[[116 138 135 151 128 106 135 126 116 148 107 130 134 128]
 [128 121 133 116 131 146 122 123 130 127 145 135 121 127]
 [130 120 129 114 133 141 116 124 127 129 141 130 123 125]
 [127 124 131 121 133 142 122 124 129 130 142 136 122 126]
 [130 143 124 144 116 114 142 128 134 128 117 118 141 138]
 [129 118 131 113 136 140 116 126 126 128 139 132 120 123]
 [127 120 133 115 132 148 121 123 129 125 145 136 119 126]
 [137 122 115 114 127 139 123 132 136 111 140 125 124 124]
 [116 125 127 132 122 133 139 124 128 116 129 141 113 126]
 [117 137 135 151 128 107 134 126 116 148 107 130 133 128]
 [127 128 121 122 137 129 128 132 134 120 136 138 114 126]
 [129 140 125 140 118 117 139 128 133 128 120 120 138 135]]
The 5th entry from the end, reading row by row: 128
Read off the last entry, reading row by row.
135
Read off the entry in the top-right corner.
128
Read off the entry just left of the smallest entry.
128
The fourth entry from the end, reading row by row: 120
The largest entry in the last column is 138
The top entry of the column that holds the smallest entry: 106
Read off the 2nd entry on the diagonal from the top-right corner.
121
The 2nd entry on the main diagonal: 121
The first entry, reading row by row: 116
The second entry in reading order: 138
Read off the 3rd entry on the main diagonal.
129
Read off the entry directly below 146.
141
The entry just right of 111 -> 140
Read off the third entry in reading order.
135
Read off the 4th entry, reading row by row.
151
The largest entry in the first column -> 137
The bottom-left entry -> 129
Read off the bottom entry of the column that holds the smallest entry.
117
The entry just right of the smallest entry: 135
The 3rd entry on the diagonal from the top-right corner is 130

[[135 108 135 116 112 121 120 132 130 132 110 132 133 137]
 [155 133 117 133 134 123 123 141 142 139 130 130 128 152]
 [116 134 122 120 135 123 123 134 133 137 140 137 111 116]
 [133 121 135 117 124 117 117 121 121 121 117 118 145 133]
 [142 120 134 123 121 116 117 148 147 145 115 140 140 141]
 [119 126 136 108 129 109 111 129 128 130 129 144 141 119]
 [126 130 128 117 133 114 115 130 130 131 133 144 137 126]
 [116 118 139 137 113 145 144 134 134 134 119 147 118 118]
 [115 123 139 116 124 122 122 119 120 120 126 146 141 117]
 [128 131 129 136 130 127 128 149 149 148 130 132 123 126]
 [116 109 142 117 111 122 122 129 127 130 114 136 135 117]
 [122 132 123 106 137 107 108 137 134 140 136 124 122 121]]
Indices start at 1.
Report the entry at row 1, column 1.
Answer: 135
The entry just left of the smallest entry: 123
Report the entry at row 2, column 3.
Answer: 117
The entry in the top-right corner: 137
The entry in row 2 and column 1 is 155
Report the entry just right of the largest entry.
Answer: 133
Report the bottom-right entry.
Answer: 121
The entry at row 1, column 3: 135
The entry in the bottom-left corner is 122
The entry in row 3 and column 2 is 134
The smallest entry: 106
Report the entry at row 1, column 2.
Answer: 108
Report the entry at row 3, column 1.
Answer: 116
Report the entry in row 3 and column 3.
Answer: 122

grid =
[[114 128 128 128 109 110 129 114 151 128 128 131 128 128 105]
 [145 128 128 127 121 130 130 130 135 134 128 142 131 137 128]
 [126 128 129 133 121 131 128 129 140 133 128 127 128 131 126]
 [120 124 127 141 128 134 128 128 143 128 128 115 125 135 117]
 [156 128 128 122 124 143 125 128 131 120 135 143 131 133 128]
 [129 127 128 139 128 131 127 128 143 126 126 128 125 131 123]
 [134 134 123 129 119 124 130 126 138 142 128 128 130 131 126]
 [129 122 135 146 117 138 119 130 146 114 126 125 119 130 127]
 [124 113 144 130 128 128 128 143 140 128 127 114 125 133 144]
 [133 130 128 133 120 129 130 128 138 131 130 131 129 128 125]
 [128 120 133 122 135 142 128 128 140 130 126 128 133 137 124]]
Indices start at 1.
The entry in the bottom-right corner is 124
The entry in row 1 and column 1 -> 114
The entry at row 1, column 2 -> 128
The entry in row 1 and column 3: 128
Read off the entry directly below the smallest entry.
A: 128
The entry just left of the smallest entry: 128
The entry just right of the centre entry -> 143
The entry in row 2 and column 1 is 145
Read off the top-right entry.
A: 105
Read off the entry directly below 139.
A: 129
The bottom-left entry -> 128
Read off the entry directly below 109.
A: 121
The entry at row 3, column 3: 129
The entry in row 3 and column 1 is 126
Read off the entry directly above the centre entry.
A: 128
Read off the entry in row 2 and column 2.
A: 128
The entry directly above 156 -> 120
Read off the largest entry.
A: 156
Read off the entry in row 3 and column 2.
A: 128
The entry directly below the largest entry: 129
Read off the centre entry.
A: 128
